These are the activations of a small network on made-up records, seen along a few directions, one row for each record.
After each row come some of the record's fields: LOTI, DOMAZ, SETUZ, GED, GIS, VAL, NUNI.
A field that a record lacks is left out.
The largest differences between rows may come from other fields.
In the rows, 500 means zero.
Strong random noise was added to every row along 2 fixed directions; ignore it. To show where, here is one row again and again, with new noise each time:
[597 621 694 522 839 370 815 581 288 340 366 574 369 464 752 432 534 511
 462 555 481 542]
[598 613 670 535 807 386 805 580 290 356 367 566 386 473 750 439 542 507
 458 551 487 538]
[638 565 535 501 619 484 686 651 207 448 264 455 516 460 783 475 720 457
 454 547 479 518]
[613 627 716 459 866 361 793 618 240 324 315 548 370 422 778 427 592 503
 476 566 456 543]

[495 384 468 678 316 645 532 483 682 674 560 545 489 718 540 484 399 451
 423 433 586 566] -> <SETUZ:pati GED:zepuf GIS:lati VAL:mozo NUNI:bes>
[480 421 303 686 312 661 475 460 586 676 498 474 570 567 489 522 536 465
 416 449 554 480] -> <LOTI:vita DOMAZ:lepub GIS:moger VAL:mozo NUNI:bes>
[649 608 523 577 600 438 595 639 291 457 354 453 508 562 661 610 650 500
 509 421 559 529] -> <LOTI:vita DOMAZ:lepub GIS:moger VAL:mig NUNI:divi>
[555 534 688 357 606 373 438 589 457 357 495 472 484 415 439 508 544 534
 552 468 471 524] -> <LOTI:bunit DOMAZ:gir GIS:moger VAL:gobip NUNI:divi>
[625 498 893 192 694 454 376 678 498 384 373 517 282 554 554 517 603 474
 588 412 446 667] -> <SETUZ:gasad GED:tumaz GIS:moger VAL:mig NUNI:divi>
[554 522 452 491 478 356 444 551 466 471 591 424 592 434 400 544 502 543
 606 480 484 449] -> <LOTI:bunit DOMAZ:gir GIS:moger VAL:mozo NUNI:bes>
[544 476 587 756 483 388 603 449 736 508 743 625 406 738 400 548 214 542
 460 354 637 593] -> <LOTI:bunit DOMAZ:gir GIS:moger VAL:mozo NUNI:bes>
[513 618 508 589 600 450 668 495 353 368 506 539 511 494 591 496 497 515
 478 529 492 470] -> <SETUZ:pati GED:pomi GIS:moger VAL:mig NUNI:divi>
[691 551 364 503 276 443 378 676 258 529 395 284 749 524 530 670 736 504
 567 416 566 454] -> <LOTI:bunit DOMAZ:gir GIS:moger VAL:sot NUNI:divi>
[414 415 436 432 404 448 398 405 681 483 695 483 526 461 283 484 410 536
 510 546 482 470] -> <LOTI:bunit DOMAZ:mit GIS:moger VAL:gobip NUNI:bes>
[525 563 430 404 630 407 509 549 236 430 347 399 646 339 570 472 674 493
 558 574 450 395] -> <LOTI:vita DOMAZ:mas GIS:moger VAL:mozo NUNI:divi>
[441 544 561 632 567 509 672 425 542 469 532 584 428 543 575 450 302 513
 441 497 542 517] -> <SETUZ:pati GED:zepuf GIS:moger VAL:sot NUNI:bes>
[438 463 606 345 592 442 428 435 623 482 523 564 370 424 368 480 382 552
 528 508 488 546] -> <LOTI:bunit DOMAZ:befuz GIS:lati VAL:sot NUNI:bes>
[640 534 373 679 442 528 609 605 276 537 359 438 622 588 711 541 658 429
 470 472 537 486] -> <SETUZ:pati GED:zepuf GIS:moger VAL:mig NUNI:bes>
[499 415 598 283 391 671 326 543 554 634 382 499 465 483 513 459 626 451
 471 518 439 515] -> <SETUZ:gasad GED:tumaz GIS:lati VAL:gobip NUNI:bes>
[453 463 540 299 526 422 348 436 567 453 572 480 484 376 359 421 468 518
 524 547 420 463] -> <LOTI:bunit DOMAZ:sudof GIS:moger VAL:gobip NUNI:bes>
[474 529 531 742 510 497 607 384 623 440 656 586 507 668 461 530 307 491
 474 461 598 498] -> <SETUZ:pati GED:zepuf GIS:moger VAL:gobip NUNI:divi>
[473 478 437 334 497 436 398 552 380 479 437 464 568 337 464 464 570 516
 600 568 415 477] -> <LOTI:bunit DOMAZ:mas GIS:moger VAL:maf NUNI:bes>
[641 524 545 563 473 386 488 595 435 450 499 414 591 597 489 601 554 520
 527 402 587 517] -> <LOTI:bunit DOMAZ:gir GIS:moger VAL:mozo NUNI:divi>
[633 436 536 312 397 492 325 628 418 550 390 373 586 552 514 539 723 473
 539 498 500 520] -> <LOTI:bunit DOMAZ:sudof GIS:lati VAL:mozo NUNI:divi>
[471 510 428 473 412 514 458 456 564 540 615 431 519 550 401 540 459 563
 556 476 514 455] -> <SETUZ:sise GED:rina GIS:moger VAL:sot NUNI:bes>
[450 626 616 454 864 228 718 460 427 293 585 538 411 288 473 399 354 617
 577 566 438 432] -> <LOTI:vita DOMAZ:gir GIS:moger VAL:mozo NUNI:bes>
[483 620 594 689 673 282 663 415 569 327 741 584 479 627 388 545 259 588
 511 416 605 480] -> <LOTI:vita DOMAZ:gir GIS:moger VAL:gobip NUNI:divi>
[390 451 420 647 356 634 539 325 726 614 710 581 513 629 365 488 340 536
 438 524 552 442] -> <SETUZ:sise GED:rina GIS:lati VAL:gobip NUNI:divi>
[533 420 401 792 261 505 520 453 706 632 686 527 587 719 400 584 340 498
 423 399 657 525] -> <LOTI:bunit DOMAZ:gir GIS:lati VAL:mozo NUNI:bes>
[470 446 432 571 330 587 396 396 676 579 600 503 480 593 388 542 354 488
 504 439 539 514] -> <SETUZ:gasad GED:tumaz GIS:moger VAL:sot NUNI:bes>
[385 497 432 793 442 518 660 228 796 524 810 678 376 721 358 530  80 570
 428 492 615 519] -> <SETUZ:gasad GED:lese GIS:moger VAL:sot NUNI:bes>
[613 578 374 630 498 481 573 604 296 520 388 435 575 537 633 604 651 494
 514 461 542 488] -> <LOTI:vita DOMAZ:lepub GIS:moger VAL:mig NUNI:bes>
[409 385 454 491 331 659 329 473 715 657 566 500 516 585 390 514 508 463
 469 454 526 519] -> <LOTI:vita DOMAZ:lepub GIS:moger VAL:gobip NUNI:bes>
[530 519 342 480 491 498 432 563 357 517 389 364 626 375 544 549 686 468
 576 558 459 430] -> <LOTI:vita DOMAZ:lepub GIS:moger VAL:mozo NUNI:bes>
[553 572 692 302 628 414 434 542 471 398 535 535 380 519 459 520 521 543
 570 466 443 526] -> <SETUZ:gasad GED:lese GIS:moger VAL:mig NUNI:divi>
[437 489 562 144 626 487 349 483 453 442 425 460 426 214 458 373 601 496
 554 626 293 439] -> <SETUZ:gasad GED:lese GIS:moger VAL:gobip NUNI:bes>
[463 441 425 481 465 461 370 433 630 534 606 521 497 470 337 541 434 500
 573 515 485 497] -> <LOTI:bunit DOMAZ:befuz GIS:moger VAL:mozo NUNI:bes>
[511 489 606 556 477 436 548 519 634 533 656 579 452 589 419 514 353 564
 530 444 547 534] -> <LOTI:bunit DOMAZ:gir GIS:lati VAL:maf NUNI:bes>
[566 555 391 852 463 427 731 503 442 495 577 547 613 682 583 587 441 502
 438 477 643 495] -> <LOTI:vita DOMAZ:gir GIS:lati VAL:mig NUNI:divi>
[436 520 550 431 646 546 554 500 448 478 388 556 460 323 573 441 577 484
 480 638 422 473] -> <LOTI:vita DOMAZ:lepub GIS:lati VAL:gobip NUNI:bes>
[507 498 434 578 442 470 584 554 439 508 461 444 573 543 577 525 513 497
 456 485 570 523] -> <LOTI:vita DOMAZ:gir GIS:lati VAL:sot NUNI:bes>
[516 512 377 740 300 506 506 484 540 513 642 500 640 698 427 592 454 497
 440 380 618 492] -> <LOTI:vita DOMAZ:gir GIS:moger VAL:mig NUNI:divi>
[587 501 382 557 272 625 363 615 421 634 422 402 663 654 531 655 717 459
 498 408 575 490] -> <LOTI:vita DOMAZ:lepub GIS:moger VAL:mig NUNI:divi>
[452 403 445 645 222 660 492 446 720 664 628 520 512 738 466 521 379 487
 390 415 614 553] -> <SETUZ:pati GED:pomi GIS:lati VAL:sot NUNI:bes>
[423 631 674 479 784 317 673 383 611 352 732 618 305 526 405 486 221 636
 578 525 494 487] -> <SETUZ:sise GED:rina GIS:moger VAL:sot NUNI:bes>
[469 602 636 471 695 378 567 420 553 327 626 526 381 511 432 525 347 567
 543 489 504 499] -> <SETUZ:sise GED:rina GIS:moger VAL:sot NUNI:divi>

Here are new rows. What are their fields?
[462 541 551 367 745 331 531 503 397 365 472 475 464 347 481 410 488 540
 590 504 433 471] -> <LOTI:vita DOMAZ:mas GIS:moger VAL:mozo NUNI:bes>
[430 604 359 880 524 321 793 310 601 431 831 583 531 626 360 543 125 651
 506 442 653 428] -> <LOTI:vita DOMAZ:gir GIS:moger VAL:sot NUNI:bes>
[562 493 521 634 509 566 697 532 431 505 412 543 455 588 675 462 534 474
 387 487 545 561] -> <SETUZ:pati GED:pomi GIS:lati VAL:mig NUNI:bes>
[629 456 516 551 386 511 476 606 447 546 428 431 615 570 529 558 637 483
 475 452 562 513] -> <LOTI:bunit DOMAZ:gir GIS:lati VAL:mozo NUNI:divi>
[543 438 552 570 484 524 474 464 617 574 507 576 474 635 453 540 468 478
 432 454 580 548] -> <LOTI:bunit DOMAZ:befuz GIS:lati VAL:mozo NUNI:divi>
[565 554 735 378 708 402 477 506 510 371 476 513 342 511 490 506 436 523
 565 436 489 553] -> <SETUZ:gasad GED:tumaz GIS:moger VAL:sot NUNI:divi>
[622 499 698 289 547 519 349 730 418 481 309 431 431 561 596 582 739 455
 548 393 494 629] -> <LOTI:vita DOMAZ:lepub GIS:moger VAL:mig NUNI:divi>
[550 472 718 451 487 534 375 509 673 506 587 587 372 703 414 541 429 486
 507 360 532 596] -> <SETUZ:gasad GED:tumaz GIS:moger VAL:mig NUNI:divi>
[520 492 604 597 570 377 630 500 608 480 606 578 433 551 467 508 333 551
 505 487 564 551] -> <LOTI:bunit DOMAZ:gir GIS:lati VAL:mozo NUNI:bes>
[565 687 584 627 758 329 794 502 314 316 534 560 446 518 631 501 434 563
 500 511 521 471] -> <SETUZ:pati GED:pomi GIS:moger VAL:mig NUNI:divi>
[358 454 448 672 468 489 573 376 692 494 695 578 524 536 398 462 300 509
 446 533 551 479] -> <LOTI:vita DOMAZ:gir GIS:moger VAL:gobip NUNI:bes>
[385 481 555 629 586 542 614 390 695 523 564 616 378 550 488 480 306 513
 422 523 565 545] -> <LOTI:vita DOMAZ:lepub GIS:lati VAL:sot NUNI:bes>
[612 537 403 560 491 529 548 645 277 524 303 426 591 479 681 585 741 455
 518 538 506 504] -> <LOTI:vita DOMAZ:lepub GIS:lati VAL:mig NUNI:bes>
[579 606 521 665 654 394 619 542 419 410 509 525 485 586 567 609 504 510
 540 465 562 518] -> <LOTI:vita DOMAZ:lepub GIS:moger VAL:mig NUNI:divi>
[534 478 435 406 375 615 354 637 405 585 294 374 556 471 614 573 726 424
 475 467 496 543] -> <LOTI:vita DOMAZ:lepub GIS:moger VAL:sot NUNI:bes>
[476 502 338 942 368 539 592 329 726 582 772 591 557 805 357 625 266 524
 445 379 688 477] -> <LOTI:vita DOMAZ:lepub GIS:moger VAL:mozo NUNI:divi>
[586 570 540 498 467 304 422 594 482 434 612 441 554 573 423 639 441 537
 605 408 558 527] -> <LOTI:bunit DOMAZ:gir GIS:moger VAL:sot NUNI:bes>
[444 573 810 326 776 411 551 500 537 359 559 611 349 443 485 413 394 543
 566 527 430 510] -> <SETUZ:pati GED:zepuf GIS:moger VAL:gobip NUNI:divi>
[618 525 702 382 606 448 429 628 443 432 442 435 471 571 549 514 607 477
 566 401 491 539] -> <SETUZ:pati GED:zepuf GIS:moger VAL:mozo NUNI:divi>
[499 410 452 320 397 667 327 507 467 611 336 444 525 327 511 412 677 439
 473 558 377 456] -> <SETUZ:gasad GED:tumaz GIS:moger VAL:gobip NUNI:bes>
[504 438 226 619 115 750 371 514 410 671 400 383 781 560 557 541 699 388
 407 486 533 414] -> <SETUZ:pati GED:zepuf GIS:moger VAL:gobip NUNI:divi>
